These are the activations of a small neural network, seen along a few directions. Each row is one input.
In each table, some parts of the input vary, and every possible input appears once, in random order.
Descriptions start from the smaller parts, as in this example, which fits no table here: one of 4 places along a line, together with either a single point or one of 9 places around a ring or (one of 2 separate values, together with one of 5 places around a ring).
Shared parts are said once, and a part with two or three values counts as separate values.
(in the rows, 128 means zero)

Other details of the inputs vary at random and push rows far along two fixed directions, the same in every table; ignore that.

Table:
R1: [132  96 115 105 149 112 139 110 124 116 144 119 145]
R2: [107 149 144 148 104 142 127 116 105 116 113 123 122]
R3: [113 223 182 154  97 111  64 172 177 164 134 147 141]
R4: [129  98 109 104 152 117 142 110 128 118 136 121 150]
R5: [125 161 148 121 150  81  77 186 195 164 155 136 152]
R6: [113 147 138 145 108 158 131 145  97 122 114 131 124]
R7: [122 147 124 148 102 147 124 125 107 131 111 137  99]
R8: [127  96 102 102 155 119 142 130 122 120 135 120 139]
R9: [140  92  99 112 150 116 144 119 129 128 145 128 119]
R10: [138  91 113 104 141 117 143 104 136 125 142 119 136]
R11: [118 143 141 146 105 152 126 145  93 121 110 132 123]
R12: [117 150 122 148 105 154 130 126 111 132 114 136 101]
R13: [154 100 116 113 163 120 147 115 137 110 129 120 127]
R14: [116 148 134 139  97 148 134 129 110 128 111 125 104]
R15: [140  96  99 112 152 111 151 119 131 129 137 130 120]
R16: [118 150 150 148 103 147 136 125 101 118 115 133 131]
R17: [143  99 106 115 149 110 150  99 135 128 138 131 131]
R18: [116 144 144 146 105 154 129 144  92 120 121 129 119]
R19: [110 149 136 140 103 148 124 135  95 119 120 123 111]
R20: [113 146 128 138  98 157 129 130 111 130 111 125 107]
R21: [116 149 144 147 105 156 131 125 102 119 114 133 135]
R22: [111 143 145 151 109 150 132 144  97 120 113 127 120]
R23: [149 164 157 131 159  92  76 173 211 155 149 135 143]
R24: [110 153 136 140 104 143 130 135  98 120 113 126 112]
R25: [118 145 150 148 102 152 129 124  97 117 122 130 130]
R26: [138  95 114 104 142 113 150 103 138 125 134 121 138]
R27: [134  94 112 106 149 111 137 110 124 117 133 122 148]
R28: [115 143 133 139  95 153 127 129 107 127 118 122 102]
R29: [137 150 141 149 113 156 121 122 112 112 103 126 106]
R30: [135 162 147 116 138  94  79 161 212 173 154 141 158]
R31: [130  87 107 107 147 115 146 124 134 126 133 115 126]
R32: [138  93 108 120 151 110 147 100 137 127 137 127 130]
R33: [116 148 144 146 106 149 136 144  95 121 114 132 121]
R34: [143 165 146 128 141  85  77 156 206 173 165 148 147]
R35: [135  91 100 117 153 112 147 119 133 128 136 126 119]
R36: [120 145 138 141  92 150 124 109 113 127 108 127 116]
R37: [140  89 119 112 150 117 142 119 121 118 134 128 156]
R38: [132 162 144 116 146  83  70 187 192 166 153 141 155]
R39: [113 144 143 146  96 147 131 110 117 125 111 122 114]
R40: [125 149 131 151 100 146 124 106 112 130 112 137 110]
R41: [154  96 116 112 162 124 139 116 135 109 137 117 125]
R42: [152  98 111 112 165 130 142 116 138 111 129 119 131]
R43: [138  87 102 102 143 118 140 124 131 128 130 120 129]
R44: [133  89 123 117 154 114 148 119 125 116 136 123 153]
R45: [140  97 101 114 151 119 146 100 137 129 137 130 135]
Description of these inputs: one of 5 separate values, together with either a single point or (one of 2 separate values, together with one of 4 places along a line).
Changing only the choice among 5 separate values turns R32 into R40. The same change can be made to R35. Which row results? -> R7
Changing only the choice among 5 separate values turns R14 into R43. The same change can be made to R3. Which row results? -> R27
Which other rows does R41 become when the choice among 5 separate values takes its other values? List them by row number. -> R13, R23, R29, R42
List by row number the other rows that have the choice among 5 separate values in common with R19. -> R1, R9, R10, R18, R25, R28, R34, R41

Table:
R46: [137 114 125 105 205  73 109 198 167 137 163 127 167]
R47: [183 121 130 106 182  88  97  96 218 146 159 144 173]
R48: [130 101 118  88 165  77  99 174 160 164 175 144 197]
R49: [122 206 159 167  77 116  68 153 199 200 133 158 113]
R50: [163 112 122  96 168  65 102 126 214 152 167 121 126]
R51: [129 217 158 147  83 130  69 163 206 188 137 143  96]
R52: [117 170 134 176  54 181 125 106  98 142 106 136  58]
R53: [100 185 153 189  68 160 137  81 106 130  95 130  79]
R54: [129 228 158 174 120 114  62 164 198 171 131 148  87]
R55: [ 99 205 190 142  97 128  59 215 167 151 138 130 146]
R56: [161 220 193 171 111 137  61 147 210 157 133 150 117]
R57: [159  71 116 119 178 158 170 128  71  66 109 110 148]
R58: [130 113 137  82 171  61  96 161 165 138 167 124 198]
R59: [117 181 139 182  64 171 135 103  98 127 107 146  62]
R60: [139  67  87 104 134 142 169  68 121 100 123 101  91]
R61: [140  75  93 124 150 128 181  63 109 104 134 110  89]
R62: [106 189 128 155  48 180 123  79 103 143  95 134  84]
R63: [ 99 176 146 169  52 174 125  86 118 126  84 121  80]
R64: [ 99 178 160 161  88 170 116 162  56  95  87 114  98]
R65: [105  57 112  98 138 136 176 114  80  89 113 101 156]
R66: [ 81 170 161 153  59 181 138 149  68 127  89 125 124]
R67: [ 82 179 150 144  59 183 125 137  59 123  98 129 131]
R68: [146 115 104  87 159  76  93 107 220 160 162 130 154]
R69: [ 91 170 158 149  65 189 132 161  64 119 101 120 107]
R70: [152  77  82 111 154 128 163  74 107  96 111 105  77]
R71: [ 77 176 175 179  79 162 141 140  61 111  98 125 126]
R72: [139 103 131 100 179  73 117 196 165 144 178 145 177]
R73: [124  51 101 105 141 143 174 135  60 106 137 116 134]
R74: [182 112 141 114 181  87 111 109 227 149 150 139 165]
R75: [124  63 119  99 147 128 171 122  65  79 129  95 136]
R76: [141 108 111  79 186  91 107 207 173 153 154 128 164]
R77: [138  79  75 117 133 125 175  48 101 113 131 139 116]
R78: [154 109  95  98 155  74  98 115 205 183 172 149 151]
R79: [115  71  98 107 143 127 177 107  56  94 134 134 163]
R80: [129 103 147  91 172  60 110 173 173 141 158 120 191]
R81: [143  72  71 107 150 145 162  79 118  98 108 105  80]
R82: [108 181 157 173  57 157 126  80 107 124  87 121  77]
R83: [ 87 176 172 175  84 170 135 152  57 103 110 120 109]
R84: [131  83  85 120 144 122 172  38 104 109 131 119 114]
R85: [154 120 114  91 163  59  94 101 209 157 165 131 151]
R86: [152  76  66 124 155 134 177  85 103 106 118 134  81]
R87: [114  61 108 116 144 126 191 119  64  97 125 130 156]
R88: [113 203 165 155 109 130  57 234 147 172 133 153 132]
R89: [196 118 122 112 203  96  99 133 220 140 147 139 137]
R90: [ 84 159 160 169  60 175 132 152  56 132  98 136 123]
R91: [106  67 102  89 138 138 162 101  72  86 123 105 162]
R92: [144 109 115 102 195  76 111 207 163 142 163 149 168]
R93: [154  65 132 116 163 155 176 117  74  68 124 107 158]
R94: [149  76  62 101 146 149 174  85 113 117 109 113  78]
R95: [136  69  79 103 124 138 186  62 120 127 113 112 106]
R96: [119  64  94  96 159 147 164 137  74  79 110  99 128]
R97: [122 217 165 174  87 106  78 150 200 185 133 168 117]
R98: [145  64 135 120 157 148 182 105  78  75 112 112 175]
R99: [161 115 149  99 187  89 100 157 175 127 163 136 221]
R100: [ 93 222 187 158 106 108  64 187 150 158 146 148 169]
R101: [122 176 119 178  71 183 118 117  95 140  91 140  48]
Changing only one part turns R60 into R68. The same change can be made to R55. Which row results? -> R91
Changing only one part turns R70 into R82. The same change can be made to R57. Which row results? -> R98
What is each input in this table made of? -> one of 2 separate values, together with one of 4 places along a line, together with either a single point or one of 6 places around a ring
List by row number the other rows that have the place on the line of 4 and the choice among 2 separate values in common with R61. -> R50, R51, R52, R56, R59, R60
Which other rows does R70 become when the choice among 2 separate values takes its other values? List them by row number. -> R64
Which other rows does R77 become when the place on the line of 4 takes its other values? List them by row number. -> R59, R86, R97
List by row number the other rows that have the place on the line of 4 and the choice among 2 separate values in common with R72. -> R55, R69, R73, R75, R83, R93
Which other rows does R80 become when the place on the ring of 6 takes its other values? List them by row number. -> R65, R66, R71, R87, R90

Table:
R102: [ 96 187 137 172  46 184 126  94  79 128  91 134  73]
R103: [126  42 103 119 138 167 216  51  17  53 104 106 144]
R104: [ 88 178 154 179  62 186 136 145  50 116  89 136  99]
R105: [108  37  76 103 127 165 211  73  11  70 105 103 122]
R106: [106 210 189 140 109  95  52 208 194 175 150 142 164]
R107: [114 185 143 184  62 191 128 108  80 118  90 133  57]
R108: [165  67  93  79 185  88 135 109 189 137 153 117 144]
R109: [158  67  80  90 186  79 145 118 179 150 160 135 138]
R110: [122 216 173 146 102  93  51 167 223 188 148 146 131]
R111: [126 209 180 149 124 105  52 226 187 172 151 152 145]
R112: [ 97 185 162 175  74 190 127 141  55  97  82 123  96]
R113: [169  73 106  95 187  78 140  87 183 132 160 132 167]
R114: [167  73  88  87 197  83 135 113 184 131 153 121 136]
R115: [150  62 109  73 191  90 137 150 159 123 155 113 177]
What is each input in this table made of? -> one of 2 separate values, together with either a single point or one of 6 places around a ring
Changing only the choice among 2 separate values turns R106 into R110. The same change can be made to R111. Which row results? -> R107
Which other rows does R105 become when the choice among 2 separate values takes its other values? List them by row number. -> R102

Table:
R116: [149 133 139 111 163 100  95 175 200 150 153 124 137]
R117: [ 84 152 132 144  72 169 130 130  61 113 102 114  90]
R118: [147  93 117 107 144 144 149  87 114  95 112 111 140]
R119: [141 104 107 124 140 137 150 136 102 120 135 136 120]
R120: [100 146 131 162  77 180 140 135  61 120  94 133  97]
R121: [122 111 113  95 155  90 122 172 163 155 152 130 151]
R122: [136 218 170 144 112 129  48 196 199 165 125 140 124]
R123: [115 175 153 174  99 160 129 111  90 110 107 140 118]
R124: [123 114 129  98 150  86 124 146 165 150 154 131 178]
R125: [143  93 131 115 151 128 148 102 135 106 131 111 143]
R126: [121 209 155 166  72 128  82 105 181 171 124 151 101]
R127: [133  77 102 125 142 144 179 102  69  84 107 107  95]
R128: [141 112 139 124 154 102 132 119 140 115 135 123 145]
R129: [ 89 168 155 143  77 145 111 123  96 124 117 121 130]
R130: [143  96  80 113 136 117 147  85 150 146 133 127  87]
R131: [127  94 121 121 134 124 144 117 112 127 131 133 159]
R132: [145 111 128 121 147 116 135 124 130 129 147 141 158]
R133: [145  98 100 116 179 105 138 139 138 124 144 133 130]
What is each input in this table made of? -> one of 2 separate values, together with either a single point or one of 8 places along a line
Changing only the choice among 2 separate values turns R124 into R121. The same change can be made to R123. Which row results? -> R133
Which other rows does R130 become when the choice among 2 separate values takes its other values? List them by row number. -> R126
